A small network was shown many inputs. Here are its activations along a few directions, one row for each input.
In each table, some parts of the input vary, and every possible input appears once, in random order.
Descriptions start from the smaller parts, as in this example, which fits no table here: one of 5 places around a ring, together with either a single point or (one of 2 separate values, together with one of 4 places along a line) or one of 11 places along a line.
Shared parts are said once, and a part with two or three values counts as separate values.
In the rows, 128 means zero.

Rows:
R1: [ 49 122 120  77  77  98 140 117  52 105 135  61 140 168 148]
R2: [186 154 138 148 135 141 149 121 124 107  96 168 137 133 129]
R3: [ 75 141 127  92  74 133 186 113  53  99 115  52 152 132 102]
R4: [169 146 129 139 141 140 166 111 148 111 127 160 140 110 124]
R5: [125 122 150 120 161 104 113 130 144 147 148 156 131 140 148]
R6: [143 126 123 123 144 105 120 115 147 117 148 170 127 147 169]
R7: [127 101 148 110 176 103 117 141 150 158 151 139 115 143 140]
R8: [155 136 105 164 107 145  85 136 135 118 102 149 114 130 136]
R9: [ 45 123  94 108  47 137 122 128  65 111 120  33 129 128 110]
R10: [138 127  97 154 113 144 103 126 159 122 133 141 117 107 131]
R11: [122 102 122 141 145 143 100 152 163 164 136 110 104 103 102]
R12: [120 123 124 151 130 144  96 142 157 153 133 128 120 100 110]
R13: [151 141 156 135 159 139 159 126 146 142 127 147 143 103 102]
R14: [160 135 131 133 138 106 102 125 123 113 117 178 124 170 174]
R15: [153 120 155 125 173 138 163 137 152 152 131 129 127 106  95]
Question: The inputs of R14 and R2 match in every part but one. If R6 is changed in the same way as R14 into R2, which row does it become?
Answer: R4
Question: What is each input in this table made of?
Answer: one of 3 separate values, together with either a single point or one of 4 places along a line
Question: Change only the choice among 3 separate values in R3. List by row number the other rows that result.
Answer: R1, R9

Rows:
R16: [167 126 175 142 176  88  97 140 166 147 152 234 130 159 161]
R17: [101 117  85 156  66 160  90 154 123 128 139 107 110  90 116]
R18: [ 74 103  81 100 120 117 105 120 167 139 174  78 107 114 132]
R19: [121 133 179 124 192 128 163 115 158 174 155 130 145  92 110]
R20: [100  82  76 140  82 138 108 137 144 120 150  90 105 104 125]
R21: [212 165 133 173 163 128  89 116 181 135  79 205 118 144 165]
R22: [ 49 108 127 120 130 114  82 126 137 169 164  87 121 117 144]
R23: [ 64 138  99  56  86  97 182  84  81  86 152  59 145 153 146]
R24: [ 86 137  92 161  82 159  64 130 135 127 123 104 128 100 101]
R25: [170 106 126 145 145 152 190 127 166 124 139 134 130  79  91]
R26: [104 137  98 157  94 145  69 135 141 154  89  77 104 117 116]
R27: [ 94  86 118 117 123 120  70 177 105 158 127  86 111 127 123]
R28: [ 74 172 109 119  50 140 143  96  49  72  99  85 167 140 116]
R29: [ 89 116  94  95  48 119 185 103  59  65 126  71 143 142 141]
R30: [208 111 108 161 153 119 129 119 184 100 141 217 119 131 174]
R31: [ 55  96 140 120 108 111  78 163 130 163 157 108 119 133 116]
R32: [127 121 191 125 170 124 159 151 150 170 148 152 144 109  80]
R33: [210 147 119 175 136 142 110 135 163 109 132 234 124 117 165]
R34: [165 110 168 121 186 134 152 167 126 164 116 131 135 102  88]
R35: [ 42 131 155  76  76  95 157 131  46 109 133  90 162 175 132]
R36: [ 89 152 102 112  34 141 168 121  38  74 115  89 148 130 131]
R37: [157 162 144 164 144 174 145 119 157 132 113 148 153  75  67]
R38: [181 132 113 119 192 100 127 103 208 119 164 205 121 141 182]
R39: [171 142 137 159 129 175 171 144 146 133 129 152 135  65  83]
R40: [ 93 172 117 117  61 124 147 100  55  99  70  55 142 158 130]
R41: [143 127 131 103 184 132 187 110 190 143 163 123 132  89  98]
R42: [204 115 152 138 193  99  91 157 142 140 118 213 123 153 170]
R43: [217 115 137 144 193 122 103 136 165 128 107 203  87 180 163]
R44: [ 37 142 140  75  99  98 161  94  51 117 138  71 163 158 160]
R45: [179 111 155 130 187 156 164 145 148 152 107 119  99 129  81]
R46: [100 122 126  86  88 120 159 118  40  92 104  50 112 196 127]
R47: [174 161 150 159 157 161 150 125 164 159  77 122 130  92  83]
R48: [196 167 126 179 150 141  84 110 175 108 117 230 142 127 149]
R49: [ 85 121 138  74  88 101 147 141  20 104 110  64 151 169 136]
R50: [109  86 104 126 124 141  82 155 125 147 119  74  74 155 115]
R51: [161 138 163 141 198  93 101 105 175 150 159 212 132 143 191]
Question: What is each input in this table made of?
Answer: one of 4 places along a line, together with one of 9 places around a ring
Question: The inputs of R47 and R26 match in every part but the place on the line of 4. If R25 is changed in the same way as R47 into R26, which row does it become?
Answer: R20
Question: Change only the place on the line of 4 in R38. List by row number the other rows that result.
Answer: R18, R23, R41
Question: A walk changes only the place on the ring of 9. It starts at R29 and steps to R36. List the rest of the walk in order.
Answer: R28, R40, R46, R49, R35, R44, R23
Question: Change only the place on the line of 4 in R43. List by row number the other rows that result.
Answer: R45, R46, R50

Rows:
R52: [113 149 117 126 108 122 105 120 114 118 110 123 145 134 137]
R53: [118 137 132 134 106 126 144 107 119 105 133 142 139 140 136]
R54: [103 110 126 130 117 125  97 148 126 144 152 118 121 116 118]
R55: [ 98 130 145 121 143 128 114 133 121 153 124 111 132 130 124]
R56: [ 99 125 115 126 120 129 123 125 155 147 138 103 124 107 124]
R57: [103 106 137 120 135 126 105 153 112 146 134 122 121 138 129]
R58: [123 100 133 106 138  97 120 139 115 131 135 122 118 160 148]
R59: [118 131 140 128 124 137 144 135 118 138 141 112 142  95  99]
R60: [213 134 147 168 194 142 120 131 205 147 126 219 116 118 121]
R61: [128 138 134 131 110 124 159 110 106 106 132 142 150 124 144]
R62: [200 140 142 170 204 128  98 128 207 158 126 212 114 113 143]
R63: [119 123 121 124 118 138 162 133 138 134 137 109 134  93 110]
R64: [124 145 122 127 102 133 128 125 110 103 110 129 143 137 115]
R65: [107 141 128 133 112 115 121 103 123 119 133 135 141 137 159]
R66: [223 135 154 162 196 140 134 134 193 145 125 218 126  98 131]
R67: [116 125 104 132 124 141 115 116 137 132 120  89 119 116 123]
R68: [129 120 145 106 141 111 151 123 119 124 125 118 128 155 121]
R69: [132 141 132 135 103 142 137 130 105 119  99 109 118 145 111]
R70: [137 123 110 130 122 150 153 123 120 118 120  95 128 102 108]
R71: [109 121 119 127 115 140 146 130 151 133 138 110 123 110 102]
R72: [127 121 120 134 100 129 105 145 100 127 109 115 107 149 138]
R73: [121 101  96 131 116 138 106 136 127 124 130 100 106 123 127]
R74: [127 121 108 133 119 152 138 121 133 117 120  95 117 119 100]
R75: [134 147 123 124 105 131 144 128  97 105 109 129 154 121 123]
R76: [128 141 122 109 126 124 149 109 123 103 139 134 129 149 136]
R77: [109 126 149 121 137 139 137 137 117 139 124 117 131 134 102]
R78: [118 124 140 106 147  99 128 119 123 138 125 111 129 152 143]
R79: [118 127 151 118 141 137 152 140 104 140 123 117 142 117 110]
R80: [122 121 110 108 123 111 117 124 119 110 149 139 118 154 163]
R81: [138 142 124 106 129 122 165 112 111 104 139 134 140 133 144]
R82: [108 130 138 131 120 139 129 132 131 136 142 112 131 111  91]
R83: [117 145 118 108 132 113 126 104 127 118 139 128 130 146 158]
R84: [142 143 134 132 107 140 152 133  92 121  98 109 129 128 119]
R85: [104 101 107 126 112 126 115 145 146 140 148 115 112 114 129]
R86: [112 117 120 133 103 113 112 123 114 112 143 147 129 145 163]
R87: [ 97 134 134 130 126 128 106 128 135 151 142 106 133 108 113]
R88: [139 121 147 103 144 109 167 126 107 124 125 117 139 139 130]
R89: [209 115 140 169 191 128  86 151 204 150 139 217 111 124 151]
R90: [118 126 109 126  99 119  97 140 105 110 120 135 133 142 142]
R91: [122 145 128 134 109 131 114 125 109 134  99 103 119 142 134]
Question: What is each input in this table made of?
Answer: one of 4 places along a line, together with either a single point or one of 9 places around a ring
Question: A walk changes only the place on the ring of 9. It starts at R61 and steps to R81. List the rest of the walk in order.
Answer: R88, R79, R59, R63, R70, R84, R75
Question: Which other rows agree with R87 in the place on the line of 4? List them by row number.
Answer: R52, R55, R56, R62, R65, R67, R78, R83, R91
Question: Change only the place on the line of 4 in R66. List by row number the other rows that result.
Answer: R60, R62, R89

Rows:
R92: [128 122 134 127 144 119 115 132 141 139 138 141 125 132 137]
R93: [128 120 120 141 134 137 109 136 154 143 135 130 119 110 120]
R94: [141 131 128 142 135 145 137 129 148 135 127 132 129 103 108]
R95: [141 133 142 127 145 127 143 125 135 131 129 142 135 124 125]
R96: [147 142 131 132 126 127 136 121 119 113 117 147 135 138 138]
R97: [134 130 124 131 125 119 109 127 125 121 125 145 125 145 150]
R98: [148 129 138 136 144 138 137 134 139 136 121 134 127 117 112]
R99: [129 123 123 125 131 117 118 125 133 124 136 140 124 140 147]
R100: [143 134 130 125 133 125 145 119 127 116 128 141 134 132 135]
R101: [ 34 125 108  86  49 125 148 121  43 105 123  23 140 141 113]
R102: [135 118 130 136 143 130 110 140 145 144 129 133 117 125 124]
Question: What is each input in this table made of?
Answer: either a single point or (one of 2 separate values, together with one of 5 places along a line)
Question: Change only the place on the line of 5 in R96. List by row number the other rows that result.
Answer: R94, R95, R98, R100
Question: Change only the choice among 2 separate values in R102. List by row number the other rows that result.
Answer: R98
